Look-ups in named tables: a row name and a column name give one cell, copied from the table.

Dovuti =
	Dukilu	Remagaf	Funum	Keru	Sak	Lifad	Babos	Saboso	Vaniz	Viz
Riz	227	108	108	210	126	41	143	211	81	141
Kefak	173	152	176	214	187	109	196	215	65	196
Kefaf	72	173	179	97	165	223	153	96	178	154

Riz, Sak -> 126
Kefak, Saboso -> 215
Kefaf, Vaniz -> 178
Kefak, Funum -> 176
Kefak, Remagaf -> 152
Kefaf, Viz -> 154
Riz, Saboso -> 211
Riz, Babos -> 143
Kefaf, Funum -> 179
Riz, Viz -> 141
Kefak, Sak -> 187

Rem
         Lomed   Poz  Zegeb   Sel
Kon        473  -241    601   332
Fadilu    -274   522    425   405
Biz         76  -339   -400   249
Ruvub      326  -368   -489   454
Takizet   -501   263   -234   470
Vuk       -163  -247   -462  -538
Bofe       519   -91    218  -172
Sazanup    100   622   -257    11
Siturup    -58  -519   -226   279
Nifof      180   328   -155  -506
Berit      489  -301    688   397

Zegeb of Nifof: -155
Sel of Siturup: 279
Lomed of Biz: 76
Poz of Ruvub: -368
Zegeb of Kon: 601
Zegeb of Biz: -400
Sel of Takizet: 470
Poz of Sazanup: 622
Sel of Biz: 249
Lomed of Nifof: 180
Zegeb of Siturup: -226
Sel of Nifof: -506
Zegeb of Fadilu: 425
Lomed of Bofe: 519
Poz of Siturup: -519
Zegeb of Vuk: -462

Mevu =
|  | Kadipek | Sotuv | Rumuden | Mude | Lis | Zazeg |
|---|---|---|---|---|---|---|
| Nafif | 319 | 372 | -14 | 212 | 297 | 894 |
| Rof | 401 | 279 | 290 | -34 | 249 | 173 |
| Fosa | 35 | 228 | 477 | 172 | 801 | 203 |
| Mos | -29 | 179 | 552 | 204 | 49 | -721 |
| Nor | -163 | -32 | 18 | 74 | -241 | -31 |
| Vudun | 118 | 193 | -101 | 198 | -16 | -66 |
| Vekem | 128 | 319 | 585 | 137 | 76 | -266 |
| Kimuded | 77 | 177 | -88 | 237 | 192 | 300 |

Lis of Mos: 49
Sotuv of Vekem: 319
Lis of Kimuded: 192
Mude of Rof: -34
Mude of Mos: 204
Rumuden of Vudun: -101
Lis of Vudun: -16
Zazeg of Rof: 173
Sotuv of Kimuded: 177
Which row has the largest Kadipek? Rof

Table Tugol
,Nep,Zorev,Puvaf,Ruzele,Pum,Vapunot
Naz,22,49,59,21,33,16
Nol,46,38,35,29,53,52
Sugovol,21,33,32,37,40,62
Vivanu,20,27,27,70,56,28
Sopodo,47,85,32,43,44,62
Mune,30,14,43,52,20,25
Gipazi,66,36,24,32,7,23
Vekefe,52,36,79,53,68,27
Kebubun,48,63,45,66,46,39
Bop,75,28,82,41,22,55
Kip,61,64,18,20,44,28
Zab,81,41,31,51,58,40
Vunidiz,48,57,58,27,74,26

What is the Ruzele of Vekefe in Tugol? 53
What is the Zorev of Naz in Tugol? 49
What is the Nep of Vivanu in Tugol? 20
What is the Vapunot of Vekefe in Tugol? 27
What is the Zorev of Gipazi in Tugol? 36
What is the Nep of Kebubun in Tugol? 48

Lod.tsv
	Mef	Kig	Zom	Nikit	Dozit
Dosub	574	500	418	483	510
Sase	382	325	460	704	563
Sanor	550	554	581	556	858
Zivuref	257	214	510	903	432

Mef of Sase = 382
Mef of Dosub = 574
Mef of Zivuref = 257
Kig of Sanor = 554
Kig of Zivuref = 214
Kig of Sase = 325
Which row has the largest Nikit? Zivuref

Pamam.tsv
	Nub	Vivevom	Tabo	Dobavek
Bokiki	-4.19	1.90	-5.81	-2.82
Pak	-4.19	1.83	-5.81	-2.83
Toz	-3.25	6.34	-4.26	-2.59
Nodod	-3.34	6.48	-4.35	-2.67
Sonaf	-3.22	6.33	-4.22	-2.53

Vivevom of Nodod = 6.48
Dobavek of Sonaf = -2.53
Tabo of Sonaf = -4.22
Dobavek of Toz = -2.59
Vivevom of Pak = 1.83
Nub of Nodod = -3.34
Nub of Toz = -3.25
Vivevom of Bokiki = 1.90
Nub of Bokiki = -4.19
Tabo of Bokiki = -5.81
Tabo of Toz = -4.26
Nub of Pak = -4.19
Tabo of Pak = -5.81
Dobavek of Nodod = -2.67
Dobavek of Pak = -2.83
Dobavek of Bokiki = -2.82
Tabo of Nodod = -4.35
Row with the largest Nub: Sonaf

Masake =
,Zot,Kifeti,Fiseg,Pag,Sef,Puvo,Mipidif,Gid
Vud,-14613,43698,7339,45922,14138,-12079,-55980,-13444
Tanulin,-12227,39480,119,42800,11866,-11885,-58049,-11620
Pasedi,-6809,9127,30577,36483,18581,2990,-35741,10049
Kufisas,-13988,42472,5251,45216,13495,-11961,-57069,-12842
Tomuz,-15116,45876,10344,46968,15280,-12673,-54670,-13655
Tev,10842,19674,8595,36119,9596,7299,-22009,5799
Zasi,2712,5668,14530,33378,8179,8014,-33266,8889
Muv,-11396,37921,-2257,41797,11754,-11668,-58297,-11072
Dozuv,-3921,7091,27114,35113,14814,4940,-35245,10704
Zut,-1257,37205,27021,43464,16234,-257,-25384,3694
Zinodo,-10852,48901,27539,46959,19359,-9160,-36684,-7411
Geri,9290,7862,2509,32132,5851,8992,-29687,4339
Rus,5475,6059,8919,32779,6658,8636,-31765,6941
Rup,-14407,50435,20521,48089,19245,-12230,-45935,-12764

What is the Mipidif of Zinodo in Masake?
-36684
What is the Zot of Zinodo in Masake?
-10852
What is the Pag of Zinodo in Masake?
46959
What is the Pag of Pasedi in Masake?
36483
What is the Gid of Rus in Masake?
6941
What is the Puvo of Tanulin in Masake?
-11885
What is the Pag of Dozuv in Masake?
35113
What is the Zot of Vud in Masake?
-14613
What is the Sef of Zut in Masake?
16234
What is the Kifeti of Rus in Masake?
6059
What is the Gid of Tev in Masake?
5799
What is the Mipidif of Dozuv in Masake?
-35245
What is the Zot of Tanulin in Masake?
-12227
What is the Zot of Zut in Masake?
-1257

